A small network was trained on made-up records. Each row is its average activation on records with the value named, seen along a few directions.
Values that are neighbours, or in one group, have similar rows; names and order tell nothing.
In the rows, zero is written as 500.
Random noise pushes rows far along 4 fixed directions. That doesn't count. These rows show it; they differ only by the noise:
[333 717 398 457 523 458 331 346 354 539 387 459 379 379 550]
[316 489 513 413 473 516 514 440 355 466 482 465 437 459 440]
[371 565 454 574 504 528 350 403 370 526 379 401 430 425 578]
[443 543 548 389 431 450 577 426 448 575 515 477 383 535 449]
[518 610 509 504 437 431 456 353 504 657 440 409 336 521 596]
[385 359 606 434 430 554 646 552 379 468 539 476 494 560 358]


Field NEM:
rodid: [508 429 444 476 594 357 463 393 638 458 515 424 419 433 559]
bolon: [492 225 519 530 546 615 609 638 443 405 542 296 628 558 398]
nezu: [523 655 392 416 550 413 565 625 424 458 622 741 446 423 323]
dani: [597 600 475 598 528 620 565 872 332 371 414 525 734 669 203]
kugos: [382 569 499 375 565 527 428 403 456 431 418 636 580 383 576]
zap: [302 372 459 388 571 515 407 230 509 410 537 572 483 452 703]
tisip: [657 521 566 574 505 571 470 615 526 512 507 679 736 601 416]
depa: [537 381 461 578 444 589 453 542 544 489 571 527 468 407 560]
bevo: [605 384 608 427 468 602 807 584 476 506 679 522 616 652 382]
kobov: [684 634 371 714 585 418 324 542 606 642 294 364 535 450 646]
nav: [473 588 490 366 601 562 472 395 364 498 473 583 579 496 437]
gat: [425 471 472 395 489 506 471 511 510 324 420 476 533 483 502]
vok: [460 318 641 351 350 431 655 470 556 526 594 440 372 546 569]
tuvo: [503 555 566 467 465 430 441 590 451 524 562 617 529 469 349]
miras: [367 312 496 516 472 552 425 503 576 275 472 403 554 448 507]
minok: [675 495 517 566 535 446 519 640 638 558 545 464 592 542 408]
sut: [499 333 537 430 448 585 692 437 498 458 552 499 374 482 448]
tebi: [260 619 323 522 613 475 299 547 454 290 374 532 557 425 456]
fab: [659 788 499 522 557 518 646 767 509 625 556 693 660 563 405]
kimit: [544 429 517 616 488 500 624 491 621 521 630 563 554 587 528]
tamo: [673 341 668 794 457 568 531 618 457 570 396 407 531 623 468]
kova: [522 282 618 622 438 438 529 539 606 547 559 418 440 613 599]
vode: [694 483 519 565 465 612 527 671 548 601 521 552 483 503 543]
defib: [387 583 471 393 518 530 555 540 459 388 652 649 647 427 356]
Each value of NEM is a pair of two hidden parts, and every pair occurs once (6 first parts, 4 second parts).
Q: Changing only the second part turns nezu into sut. kimit has the same second part as nezu; what does that change turn kimit into?
A: bevo
Q: Changing only the second part turns miras into tebi. tisip has the same second part as miras; what does that change turn tisip into?
A: zap
Q: Changing only the second part turns vok into tuvo. fab has the same second part as vok; what does that change turn fab into?
A: defib
Q: Changing only the second part turns dani into gat. bolon has the same second part as dani; what does that change turn bolon into?
A: kobov
